These are the activations of a small neural network, seen along a few directions. Each row is one input.
Each table varies a few parts of the input and shows all the possible inputs, shuffled.
Descriptions start from the smaller parts, as in this example, which fits no table here: one of 6 places along a line, together with either a single point or one of 9 places along a line or (one of 2 separate values, together with one of 8 places around a ring).
Shared parts are said once, and a part with two or three values counts as separate values.

Other details of the inputs shift rows strongly along two fixed directions, in all tables alike. That doesn't count.

A family of inputs:
R1: [ 19   6  -1 -16  22 -28  26  -7   6  40  -2   1  23  -8  36 -17]
R2: [  1  28 -28 -26   3   2  33   3  -5  74  89  39  35  26  31 -27]
R3: [  17    3   53   -9  -42   21  -63   41    0 -100  -30  -62   31   -7
  -37  -24]
R4: [ 38  33   8 -43 -13  12  29  31 -30  80 117  46  92  39  38 -74]
R5: [ -25    6   45   44  -49   32  -55   27   -6 -114  -50  -20  -48  -36
  -74  -20]
R6: [-18  10 -42 -15  18 -12  27 -29  13  36   9  23 -26  -8   4  41]
R7: [ -1  -7  42  48 -34  59 -80   2 -35 -95 -21 -23 -15  -3 -74 -25]
R8: [-28  -6  25  38 -17  37  -5  20  -1 -29  -8  14 -34   9 -23  -6]
R9: [-49 -31 -27   9  18  -1  14 -21  31  10 -43 -41 -48  23  12  72]
R10: [-56 -16 -54  17   8  -8  17 -27  13  29 -33 -23 -68  10  13  64]
R11: [-51 -16 -44   5  16  -6  18 -27  28  19 -23 -16 -52  18   2  79]
R12: [-69 -19 -76  28  26 -26  29 -46  22  61 -46 -23 -91  17  41  84]
R13: [ 31  12 -15 -36  11   8  49   9  -6  98 107  57  76  37  41 -31]
R14: [-20   9 -29 -19   3  -4   8 -25  18   2  -2  11 -15  -1 -17  39]
R15: [ 12  27 -24 -35  -3  -4  20   2   1  31  62  53  37   0  -9  -3]
R16: [ -4 -31  55  45 -15   0 -41  30   4 -99 -88 -37 -51 -31 -32  -8]
R17: [  63   59   64  -57  -50   25  -50   57  -40  -74   68   16   97  -29
  -50 -101]
R18: [  5   8 -46 -28  17   2  47  -5   4  88  89  62  39  36  25   3]
R19: [-17   5 -37  -8  27 -37  32 -34   9  38 -19   5 -29 -12  27  23]
R20: [ 36  18 -14 -46   7 -21  36  -6  -9  54  72  60  55  -4  28 -33]
R21: [ 13  19  -6 -25   2   5  33  14  -9  75  85  27  57  35  41 -42]
R22: [  1  14 -34 -24  10   6  36   0  -1  63  73  39  17  23  21   6]
R23: [ 18  -9  32  14 -12  39  11  37  -3  31  56  51  28  28   8 -57]
R24: [ 25   1  56  23  -9  22 -60  -9 -25 -81 -20   8   5 -31 -54 -27]
R25: [-35  19 -30  -5  -9 -15   5 -19  -2   7 -17 -12 -45 -14  -6  25]
R26: [-30  -2 -61  -6  25 -23  43 -42  14  55   1  23 -39  -1  18  52]
R27: [  2  -2  -3   2  11 -33   6  -1  -3   2 -48 -33 -18 -18  24   7]
R28: [-41 -34 -46  30  35 -39  32 -39  29  51 -85 -49 -78   8  58  76]
R29: [  19   11   52   -7  -35    4  -65   37  -14 -112  -58  -67    7  -40
  -49  -27]
R30: [-20 -37 -34  21  31 -24  23 -21  36  28 -61 -34 -39   7  28  68]
R31: [ 37  52  39 -39 -44   2 -38  38 -38 -46  38   6  64 -27 -23 -84]
R32: [-23 -25 -37  21  33 -31  37 -31  27  58 -47 -33 -41  11  53  45]
R33: [ 45  23 -12 -53  11 -16  36  -2   2  58  77  73  71   2  11 -25]
R34: [-38  33   4  10 -38   3 -50   8 -10 -86 -51 -58 -43 -32 -52  -1]
R35: [-14 -10 -22  -4  11   4  20   6  14  42  20   1  14  23  13  19]
R36: [ 41  -3  79  20 -35  30 -35  56  -9 -58  22   8  41   6 -14 -80]
R37: [ 71  -2  73  14  -8  35 -45  25 -32 -27  54  29  75  13 -15 -81]
R38: [  2   5  -8 -14  -9  11  12  16 -10  34  43   8  33  28  23 -23]
R39: [ 42 -18  75  29  -8  19 -70  12 -31 -93 -32 -17  16 -25 -46 -41]
R40: [ 10  19  24 -26 -24   4 -40  17  -1 -85 -22 -21  17 -27 -44  -8]
R41: [-28 -26  15  40  11  -6   1 -11  21 -38 -79   0 -80 -31 -16  32]
R42: [   0    7   52   41  -34   43  -84    0  -33 -121  -33  -18  -17  -33
  -88  -22]
R43: [-36 -42 -31  30  35 -24  22 -32  31  20 -87 -54 -70  -1  35  82]
R44: [ -2 -29 -24  -8  38 -34  34 -32  30  19 -39  -8 -10   2  31  54]
R45: [-31 -43  11  64  20  28 -25 -30  -1 -27 -61 -32 -68  13 -18  46]
R46: [  4 -20  -9   1  11 -30   9  -9   5  -4 -49 -28 -18 -17  13  18]
R47: [ 39 -11 -23 -17  18 -18  51  -4   1  86  56  33  53  27  61 -23]
R48: [ 41   9  14 -27  10 -11   8  23  -2  -2  21  16  62  -7   7 -26]
Description of these inputs: one of 6 places around a ring, together with either one of 2 separate values or one of 6 places along a line.
- The inputs of R43 and R22 match in every part but the place on the ring of 6. If R32 is changed in the same way as R43 into R22, which row does it become? => R2
- Change only the place on the line of 6 in R14. List by row number the other rows that result. => R6, R15, R25, R26, R34
- List by row number the other rows that have the place on the ring of 6 in common with R1. => R16, R27, R29, R39, R44, R46, R48
- Change only the place on the ring of 6 in R36. List by row number the other rows that result. => R5, R8, R16, R23, R41
- Start at R39 and move only the place on the ring of 6, one step at a time. The first step leads to R37. Which rows follow, in order? => R45, R7, R42, R24

A family of inputs:
R49: [  3 -29   2  33  30   4  26 -19   6  42   6  38 -17  14  23   8]
R50: [-11   0  -1   3  -6  -5 -20  -3   2 -36 -37 -26 -18 -16 -21  18]
R51: [ 17  14  22  -9 -20   0 -21  20 -13 -31   1  -8  20 -13 -13 -34]
R52: [ 55  40  29 -47 -20   6   0  33 -26  11  93  51  95  -1  -3 -79]
R53: [ -8  14  15  -1 -24   9 -44  12  -9 -68 -31 -40  -7 -20 -40  -4]
R54: [-35   3  -8  13 -16   4 -29  -3   4 -51 -52 -46 -43 -13 -30  30]
R55: [ -7  21   9 -10 -29  18 -29  22  -9 -42   7 -17  10  -6 -33 -15]
R56: [-12  -8 -26   1  17  -8  34  -9  13  55  11  12  -9  17  32  18]
R57: [ 61  32  62 -33 -40  23 -38  55 -33 -43  69  12 100   0 -25 -94]
R58: [-31   7 -15   3 -11   0  -8  -1   5 -19 -28 -23 -36  -8 -15  22]
R59: [-24  -2   5  18 -16   3 -25   8   4 -39 -51 -48 -37  -6 -13  15]
R60: [-26 -19 -49   4  34 -16  44 -38  22  67  -3  13 -31  19  35  58]
R61: [  2   9  22  -1 -26  16 -29  23  -9 -40   1 -26  14   2 -19 -21]
R62: [ -4  -5 -32  -7  28 -23  43 -23  10  65  13  24  -6   8  39  17]
R63: [ 19 -12  43  25  -8  29 -26  14 -13 -35   9  12  14   4 -22 -32]
R64: [-19 -11 -19   6   6   0  11  -5  12  19  -9 -11 -19  12  11  24]
R65: [-40  -8 -22  20  -1 -10  -2 -14  12 -13 -58 -37 -61  -7   0  39]
R66: [ -6   2 -15  -9   2   5  10   0   4  21  19   7   6  12   5   9]
R67: [ -1 -21  22  32   4  22 -21  -5  -3 -31 -18   5 -19   0 -22   6]
R68: [ -4   6 -27 -13  11 -10  38  -5   5  61  37  31   8  14  30   0]
R69: [ -2  -3  25  13 -19   0 -37  17  -3 -60 -53 -47 -15 -16 -21  -4]
R70: [-13 -16   7  15  -3  -4 -28  -5  10 -56 -68 -46 -35 -16 -21  30]
R71: [ -3   5 -28 -15  22 -19  34 -20   6  50  21  26   1   3  25  14]
R72: [ 20 -11  -8  -8  26 -19  40 -10  11  55  19  29  17   9  39  -1]
R73: [ -7   6 -31 -14  16 -14  34 -17   4  52  26  26  -2   5  25  15]
R74: [ -4   2  24   7 -29  16 -45  22  -9 -65 -31 -49  -6  -8 -30 -10]
R75: [ -5   2 -34 -13  19 -10  32 -20   5  52  28  24   4   9  21  21]
R76: [-18 -23 -46   2  43 -23  43 -41  21  65 -10  12 -27  14  36  57]
R77: [ 39   5  26 -19  -4   2   1  19  -8   1  38  18  55   5   6 -41]
R78: [-13 -24  -3  33  19   8   4 -23   6   1 -17  18 -38   0  -8  26]
R79: [ -8   1  22  13 -19   5 -38  16  -4 -59 -50 -51 -18 -14 -22  -4]
R80: [ 55  33  34 -38 -24  17   0  42 -27  19  97  41  97  13   7 -86]
R81: [ -3  19 -11 -17  -4  -3  13   0  -2  21  30  18  11   2   6  -7]
R82: [  6 -20   2  25  24   4  26 -18   1  40  17  48 -11   9  17  -3]
R83: [ 37  15  22 -23  -9  -4   3  18 -11   2  37  24  48  -5   5 -48]
R84: [ 34  12  16 -24  -5   4  -3  15 -11   4  43  21  55   4  -1 -32]
R85: [-24  -1  -5  11 -12  -3 -16   0   1 -27 -44 -37 -38 -12 -10  16]
R86: [ -2 -14 -17   0  23 -11  23 -16  10  37   1   3  -3  11  26  20]
R87: [-16  -5  -5   6  -7   5 -18  -4   2 -24 -29 -31 -21  -3 -14  23]
R88: [  2  -9 -21  -7  23 -18  25 -21  12  27  -2  16  -3  -2  16  23]
R89: [-11 -21  -8  27  26   0  20 -27   7  28  -6  36 -35   1   7  23]
R90: [  5  11  23  -5 -20  -1 -29  13  -6 -57 -26 -22  -1 -23 -26 -14]
- The inputs of R67 and R49 match in every part but one. If R66 is changed in the same way as R67 into R49, which row does it become? => R56
- The inputs of R65 and R60 match in every part but one. If R85 is changed in the same way as R65 into R60, which row does it become? => R87
- What is each input in this table made of? => one of 6 places around a ring, together with either a single point or one of 6 places along a line
- Change only the place on the line of 6 in R88. List by row number the other rows that result. => R50, R53, R54, R55, R75
- Change only the place on the ring of 6 in R71. List by row number the other rows that result. => R53, R62, R76, R79, R86

A family of inputs:
R91: [-16 -11   8  21  10  18  10   4  12  20   8  -9  -4  31  18   4]
R92: [ 26  10 -16 -37  -7   2   7  15 -15  43  59   6  60  24  18 -18]
R93: [-31  -4 -28   4  14 -41  23 -21  21  12 -66 -29 -62 -22  26  39]
R94: [-49   4 -38   3  17 -13  13 -37  22  -3 -36  -7 -61 -14  -9  65]
R95: [ 25   7  37  13 -30  31 -36  21 -34 -39  27  21  21 -10 -34 -59]
R96: [ 22   4 -40 -33  19 -15  38 -14  -7  87  60  27  48  24  43   7]
R97: [ 33  18 -14 -38   2  -7   8  -3 -20  39  59  11  61   9  17 -24]
R98: [-31  13 -17  -6 -16   7  -8   1  12 -26 -11 -10 -23  -5 -26  28]
R99: [ 25  27   7 -34 -16 -17  18  23  -5  17  35  16  41  -7  21 -50]
R100: [-11  36  21 -18 -42  23 -47  23  -9 -84   3 -20  10 -20 -59 -22]
R101: [  7  -9  19  20 -25  30 -23  25 -21 -17  17  16   0   5 -23 -29]
R102: [-11 -16  11  36 -23  35 -27  20 -12 -26 -11  -8 -26   4 -27  -9]
R103: [ 11   5 -26 -32   8 -24  58  14  14  84  45  37  28  20  55 -15]
R104: [ 15  29  32 -18 -52  -1 -32  51 -10 -57  -9 -33  24 -17 -18 -52]
R105: [ 31 -33 -21 -15  45 -46  72 -14  33  72   1  50  12   3  58  19]
R106: [ -5 -10   1  15  25  -1  28 -16  12  45  18  15   2  27  33   9]
R107: [ 15  10  -7 -24 -22  15 -18  25 -16   3  31 -27  44  17  -3 -18]
R108: [-35 -42 -37  50  25  -5  23 -38  10  39 -45  11 -79   4  16  60]
R109: [ -3 -68 -16  50  44 -10  25 -41  24  21 -64  27 -65  -4  11  63]
R110: [ 21   1  14  13   2  15  -2  -5 -27  15  38  48  10  -5  -4 -33]
R111: [ 11  13  -8 -26 -16  -7  28  34   6  38  33   9  30  13  28 -31]
R112: [-24  -3  49  32 -30  31 -59  28  -1 -90 -54 -69 -26   3 -37  -6]
R113: [-27 -30   2  18   3  -3 -23 -11  33 -81 -89 -31 -55 -26 -46  63]
R114: [ 32  32   4 -31  -5  -7 -22  -1 -33   1  39  -3  57 -10  -7 -35]
R115: [  8  21  65  14 -19  24 -51  17 -17 -75  -7 -32  14  -9 -30 -44]
R116: [  9  -1 -49 -25  41 -30  44 -42  -2  89  33  20  15  10  48  31]
R117: [-56  -8 -44   5   6  -2  15 -16  30   3 -33 -14 -57   6  -7  68]
R118: [-14  22  -9 -22 -24  25  -1  25   5  -5  42  11  21  12 -21  -7]
R119: [ 14  31  11 -21 -11 -25   0  12 -11  -7   0  -1  16 -25   6 -39]
R120: [-41  -9  20  49  18  -3 -33 -29   6 -57 -90 -57 -71 -17 -18  35]
R121: [ 48 -17  68   8   7  16 -21  18   5 -46   6  10  49   4 -12 -38]
R122: [-28 -22  -8  50  14  -3 -15 -36 -11 -15 -62  -6 -77 -23 -16  32]
R123: [ 21  21  58   3 -19  26 -33  22 -16 -48  28  -8  42   5 -17 -60]
R124: [-27  21 -29 -10  16 -13  14 -30   7  10   2  18 -22 -14 -10  31]
R125: [ 32 -39 -22 -13  41 -26  28 -25  15  39  -7  14  22   6  28  37]
- The inputs of R119 and R114 match in every part but one. If R93 is changed in the same way as R119 into R114, which row does it become? => R116
- What is each input in this table made of? => one of 5 separate values, together with either a single point or one of 6 places along a line
- List by row number the other rows that have the choice among 5 separate values in common with R124. => R94, R98, R100, R113, R117, R118
- List by row number the other rows that have the choice among 5 separate values in common with R110. => R95, R101, R102, R108, R109, R122
- Change only the place on the line of 6 in R106. List by row number the other rows that result. => R91, R112, R115, R120, R123
